A small network was shown many inputs. Here are its activations along a few directions, one row for each input.
In each table, some parts of the input vary, and every possible input appears once, in random order.
A made-up example of a description, with smaller parts first: one of 8 places around a ring, together with either a single point or (one of 2 separate values, together with one of 4 places along a line) or one of 9 places around a ring.
Shared parts are said once, and a part with two or three values counts as separate values.

Other details of the inputs vary at random and push rows far along two fixed directions, the same in every table; ignore that.

Rows:
R1: [ -7 -23  25  40  -8  10 -27  -1  -5 -36 -12   5 -27  -8  -2]
R2: [-35  20 -23  40   1 -30  14  53  -7 -29 -28 -26  35   5   8]
R3: [ 22 -11  -6 -54   7   9   4 -65   2  47  43  21 -23   3   2]
R4: [ -4 -28  29  30  -2  36 -42  -7 -13 -27  -4   7 -43 -11 -11]
R5: [  4 -25  33  21   6  32 -44  -3 -16 -29  -6   5 -42 -16 -13]
R6: [ -4  38 -62 -45  -2 -59  46   6  10  40   5  -4  45  23  36]
R7: [-10 -26  38  39   2  36 -32 -17  -5 -33   4   7 -31 -14 -25]
R8: [ 10   0 -27 -53   7 -13  11 -47  -3  37  28  14  -1   5   7]
R9: [-19   4  13  42  -8 -48  10  58  11 -11 -35 -41  53  14   3]
R10: [-16  31  -5  38 -20 -20  20  83  10 -24 -35 -21  37   4   8]
R11: [-12  17   2  36 -12 -31  16  74  13 -17 -40 -33  49   8   9]
R12: [ 19 -39  54  21  -8  32 -41   2   8 -13 -10   2 -27 -13 -11]
R13: [ -6  44 -60 -39   4 -54  53   7   7  38  12 -12  53  24  19]
R14: [ 27   9 -14 -57  13  39  15 -52  -1  33  41  20 -20  -1 -11]
R15: [ 22   3 -11 -56  11  28  11 -60   1  37  41  18 -17  -1 -14]
R16: [-10  12   4  40 -14 -35   8  85   9 -24 -56 -32  44   7  26]
R17: [  4   3 -25 -38  18  17  11 -80 -14  19  41  31 -24  -7 -14]
R18: [-19  44 -76 -25   8 -63  48 -14 -12  19   0   8  37  11  36]
R19: [ 12 -17  43  22 -24  40 -28  23   6 -20 -10  15 -36 -13  -8]
R20: [ 19 -37  54  21 -11  38 -37   9  12 -10 -11   5 -30 -13  -9]
R21: [  5 -42  58  23   3  27 -38  -9   3 -18  -2  -6 -15  -8 -31]
R22: [  0  23 -44 -47  28   9  22 -45 -16  20  33  15 -15   2  -4]
Each input here is: one of 2 separate values, together with either a single point or one of 4 places along a line or one of 6 places along a line.
- List by row number the other rows that have the choice among 2 separate values in common with R11. => R2, R7, R9, R10, R13, R14, R15, R17, R21, R22
- Change only the place on the line of 6 in R12. List by row number the other rows that result. => R3, R6, R8, R16, R20

Rows:
R23: [ -4  23 -35 -31  11  17  24 -35  -8  14  33  18  -9  -1  -8]
R24: [ -1  30 -33 -27   1 -14  24  27   3  19   2  -8  16  11  18]
R25: [ -3 -21  48  52  -7  -8 -30  72   9 -27 -42 -41  21   1  -8]
R26: [-26 -19  34  82 -22 -19 -31  59  -1 -56 -46 -15   0  -5   8]
R27: [ -2  -1 -19 -24   0 -19  12 -33   3  26  24   8   4   9   5]
R28: [-24  34 -45   2   8 -20  30  -1 -13 -11   1   3  16   2   8]
R29: [-24  10 -24  16  11 -49   3  31 -11 -13 -27 -28  33  10  20]
R30: [-13 -14  23  41 -18   1 -19  27   5 -23 -13  -2 -11  -2   2]
R31: [ 17 -20  31  -9 -15  41 -19 -25  10  10  26  25 -43  -6 -13]
R32: [ 17 -27  45   3   3  46 -20 -24   5  -2  18   3 -21  -8 -42]
R33: [  2 -24  20   4  16  32 -21 -54 -14 -11  20  13 -30 -12 -30]
R34: [  2  13 -21 -29  -8 -31  28  -9  12  34  16   2  24  15  11]
R35: [  6   5 -10 -15 -10 -28  19  -3  12  22   1   0  23  10  16]
R36: [-28   6 -17  32  -7 -64   9  30  -1 -15 -28 -19  38  10  22]
R37: [ 10 -13  39  18  -5  50 -18   1   4 -17   9   7 -25 -12 -31]
R38: [-13  28 -44 -21   7 -21  20  19  -6  10   2  -9  13  10  22]
R39: [ -2  38 -35 -14   0 -11  38  12   4   7  -1   1  26   4   8]
R40: [  2  23 -24 -16  -2 -13  17  31   3   9 -13 -10  14   6  24]
R41: [ 21 -22  35  11  -4  36 -29  -9  -5 -21 -21  26 -33 -24  -2]
R42: [ -1  21 -51 -53  19   4  13 -49 -18  23  33  21 -26   3  15]
R43: [ 18   5 -16 -42  11  -3   9 -18   2  32  11  -3   6   5   8]
R44: [ 13 -30  22 -16  15  33 -32 -36  -7  10  22   2 -33  -5 -19]
R45: [ -6 -17  47  68 -31  -7 -22  70  15 -38 -46 -16   9  -4   9]
R46: [  7 -24  23  -3  13  38 -17 -44  -5  -1  25   8 -24  -8 -35]
R47: [ 31 -30  32 -15   8  31 -25 -44  -5   1  -4  25 -30 -20  -9]
R48: [  0  26 -27 -15   6 -25  36   5   6  15  -2  -9  43   9   2]
- What do these inputs look like to the network? => one of 2 separate values, together with either a single point or (one of 3 separate values, together with one of 4 places along a line)
- Changing only the choice among 2 separate values turns R33 into R28. The same change can be made to R36. Which row results? => R26
- Change only the choice among 2 separate values in R25. List by row number the other rows that result. => R24
